A small network was shown many inputs. Here are its activations along a few directions, one row for each input.
In each table, some parts of the input vary, and every possible input appears once, in random order.
Descriptions start from the smaller parts, as in this example, which fits no table here: one of 8 places around a ring, together with either a single point or one of 9 places along a line or (one of 2 separate values, together with one of 6 places along a line).
Shared parts are said once, and a part with two or three values counts as separate values.

Other details of the inputs vary at random and push rows far along two fixed directions, the same in every table; ignore that.

Table:
row 1: [ 17  11 -16  -3   5   7   0  -9  -1   4   9 -15]
row 2: [ -7   7 -10  -6  10   7   5  14 -13 -31 -16   4]
row 3: [ 19   9 -12  -5   4   3  -3  -6  -1  10  11 -14]
row 4: [ 22  12 -18  -3   3   7  -1  -3   1   9  11 -15]
row 5: [-48 -21  32  12  -2 -11   3  27  -4 -17 -25  35]
row 6: [ 19   5  -3  -7   6  -3  -7  -7   1  19  12 -16]
row 7: [  1   5  -5 -10  12   0   0  15 -12 -26 -13   1]
row 8: [-15  -5  14  -3   5  -7  -7   6   3  16   2   7]
row 9: [-15   5 -16  10  -2  19  14  10 -10 -48 -24  12]
row 10: [ 21   7 -18  11  -9   9   1 -12   5   6   9 -13]
row 11: [-13  -7   6   7  -4  -1   5  -1  -4 -16 -10  10]
row 12: [ 10  11 -17  -1   3  10   2   0   0  -2   6  -7]
row 13: [ 24   6  -4 -11  10  -5  -8  -4  -3   8   7 -16]
row 14: [ 20  11 -15  -5   6   5   0  -9  -3   2   7 -16]
row 15: [ 22   4 -16   5 -16   7   7 -15   8   3  12 -11]
row 16: [-11  -4  -5   5  -7   7  15  14 -10 -43 -17  16]
row 17: [-37 -21  36   7  -9 -13  -8   5  14  28  -3  22]
row 18: [-15 -20  38   8  -8 -20 -18 -17  19  58  16   2]
row 19: [ 7  7 -9 -4  5  7  0  3 -2  1  3 -5]
row 20: [-13 -25  46   8  -8 -31 -17 -18  17  61  20   3]
row 21: [ 12   3 -11   8 -12   6   1 -15  10  13  10  -7]
row 22: [-18 -13  17   4  -9  -5   6  15  -1 -12  -9  20]
row 23: [-13  -3   9  -7   8  -4  -4  13  -6  -5  -8   8]
row 24: [ -3  -6   0   4 -10   2   9   9  -3 -20  -5  12]
row 25: [-36 -21  46  -8  11 -25 -16  18   1  24  -9  21]
row 26: [-33 -14  35  -3   5 -14 -11  10   9  32   2  16]
row 27: [ 17   7  -6  -6   5   0  -6 -14   2  19  14 -17]
row 28: [ 10  14 -19  -3   4  12   5  -3  -1  -6   4  -8]
row 29: [  7   3 -11   9 -11   7   2  -3   9   6   4  -3]
row 30: [-17 -10   7   6 -13  -1   7   3   5  -8  -5  17]
row 31: [ 17   6 -16   9  -8   9   1 -17   5   4   9 -11]
row 32: [ 25  11 -13 -10  10  -1  -5  -8  -7  -5   5 -20]
row 33: [-31  -5  12  -5  12  -1   2  31 -12 -25 -26  24]
row 34: [-49 -29  48   5  -8 -21  -1  26   4   4 -14  38]
row 35: [ 1  2  6 -5  5 -4 -6 -8  5 22 11 -6]
row 36: [ 21   6  -6  -9   7  -4  -7  -7  -2  12  11 -16]
row 37: [-12   6 -20   9  -5  19  16   9  -5 -43 -21  12]
row 38: [-33  -5  11  -4  10   1   3  31 -10 -23 -24  24]
row 39: [ 23   5 -17   7 -16   6   7 -12   9   4  12 -11]
row 40: [ -1  10 -13 -11  13   7   5  16 -17 -42 -20   1]
row 41: [-10   5 -16   7  -6  16  13   5  -2 -32 -16  11]
row 42: [-13  -3  -5   5 -10   7  13   1  -1 -27 -13  14]
row 43: [ 23  11 -16  -6   5   6  -2  -6  -1   7  10 -17]
row 44: [ 16  11 -15  -1   4   7   0 -11   3   9  13 -15]
row 45: [ -2  -5   7   7  -6  -2  -4 -18   8  19   7  -3]
row 46: [ 17  -4  17  -9   7 -18 -18 -14   7  46  21 -17]
row 47: [ 21  11 -15  -8   6   4  -2  -9  -5   2   7 -17]
row 48: [ 15   7  -8  -1   2   2  -5  -6   7  24  16 -13]
row 49: [ 17   2 -16   7 -12   6   9 -19   6  -5   8  -9]
row 50: [ -5  -2  -6  10  -5   5   9   4  -7 -26 -10   9]
row 51: [ -6   7  -9  -9  11   6   4  15 -15 -34 -18   4]
row 52: [  0  -1  -9   3  -9   7  13   5  -6 -32  -8   8]
row 53: [ 20   3 -10   9  -6   1   3 -21   0   0   9 -14]
row 54: [ -7 -18  47  -9  10 -34 -25  -5  11  59  15  -1]
row 55: [ 22  11 -14  -8   9   2  -3  -8  -6  -3   5 -19]
Each input here is: one of 5 places along a line, together with either one of 5 places around a ring or one of 6 places along a line.
Changing only the place on the line of 5 turns row 12 into row 44. The same change can be made to row 24. Which row results?
Answer: row 16
Change only the place on the ring of 5 in row 37. List by row number the other rows that result.
Answer: row 9, row 16, row 49, row 53
Change only the place on the line of 5 in row 13. List by row number the other rows that result.
Answer: row 7, row 32, row 40, row 54
Change only the place on the line of 5 in row 50. List by row number the other rows that result.
Answer: row 5, row 11, row 20, row 53

Table:
row 56: [-11   2 -13   6  -6  14  15   8  -8 -39 -17  14]
row 57: [-8 -7  7  7 -9 -2  1 -6  5  8  3  4]
row 58: [-27  -8  21  -3   9  -7  -8  13  -1   8 -11  14]
row 59: [ 9  8 -7 -4  7  4 -4 -3 -2  5  3 -9]
row 60: [-29 -12  26  -1   3  -9  -6  14   1  11  -7  17]
row 61: [ 12  10 -18   0   1  11   4   3  -3 -10   0  -6]
row 62: [ 47  12 -26  -2  -5   4   2 -18  -1  -1  16 -26]
row 63: [ 10 -10  20  -2  -6 -17 -13 -22  18  54  27 -12]
row 64: [ 35  14 -28  -4   3   9   7  -2 -12 -24   3 -17]
row 65: [  3 -10  17  10 -10 -13  -9 -21  14  42  20  -6]
row 66: [ 15  10 -18  -4   2   9   4   0  -3 -11   1  -9]
row 67: [-3 -6 15 -3  0 -9 -9 -3  7 29 10 -2]
row 68: [-12   8 -11  -6  11   9   6  17 -12 -36 -20   7]
row 69: [-16  -2   1   4  -1   4   6  16  -3 -18 -14  14]
row 70: [  7   4 -10   2  -3   5   4  -1   0  -4   1  -3]
row 71: [  5   4 -14  11  -7  10   8  -4   1 -14  -1  -1]
row 72: [ 18 -10  12   4 -10 -15  -9 -24  10  29  16 -13]
row 73: [ 32  10 -14  -4  -1   0  -4 -20   6  25  23 -23]
row 74: [-14   6  -8  -4  10  10   4  19 -11 -31 -20   9]
row 75: [-27 -11  18   4  -1  -6  -1  13   3   3  -9  18]
row 76: [ 35  15 -25  -7  10   6   5  -5 -15 -22   4 -21]
row 77: [-17  -1  -1   0  -1   5   8  14  -5 -23 -14  16]
row 78: [-33 -18  30   4  -6 -10   0   2   7   8  -6  20]
row 79: [-31 -10  27  -7  10 -13 -10   9   0  11  -8  15]
Describe the family of inputs behind these rows.
Answer: one of 4 places along a line, together with either a single point or one of 5 places along a line
Changing only the place on the line of 4 turns row 71 into row 61. The same change can be made to row 72. Which row results?
Answer: row 64
Start at row 59 and move only the place on the line of 4, one step at a time. The first step leads to row 60. Which rows follow, in order?
Answer: row 69, row 65
Change only the place on the line of 4 in row 78. List by row number the other rows that result.
Answer: row 63, row 66, row 68
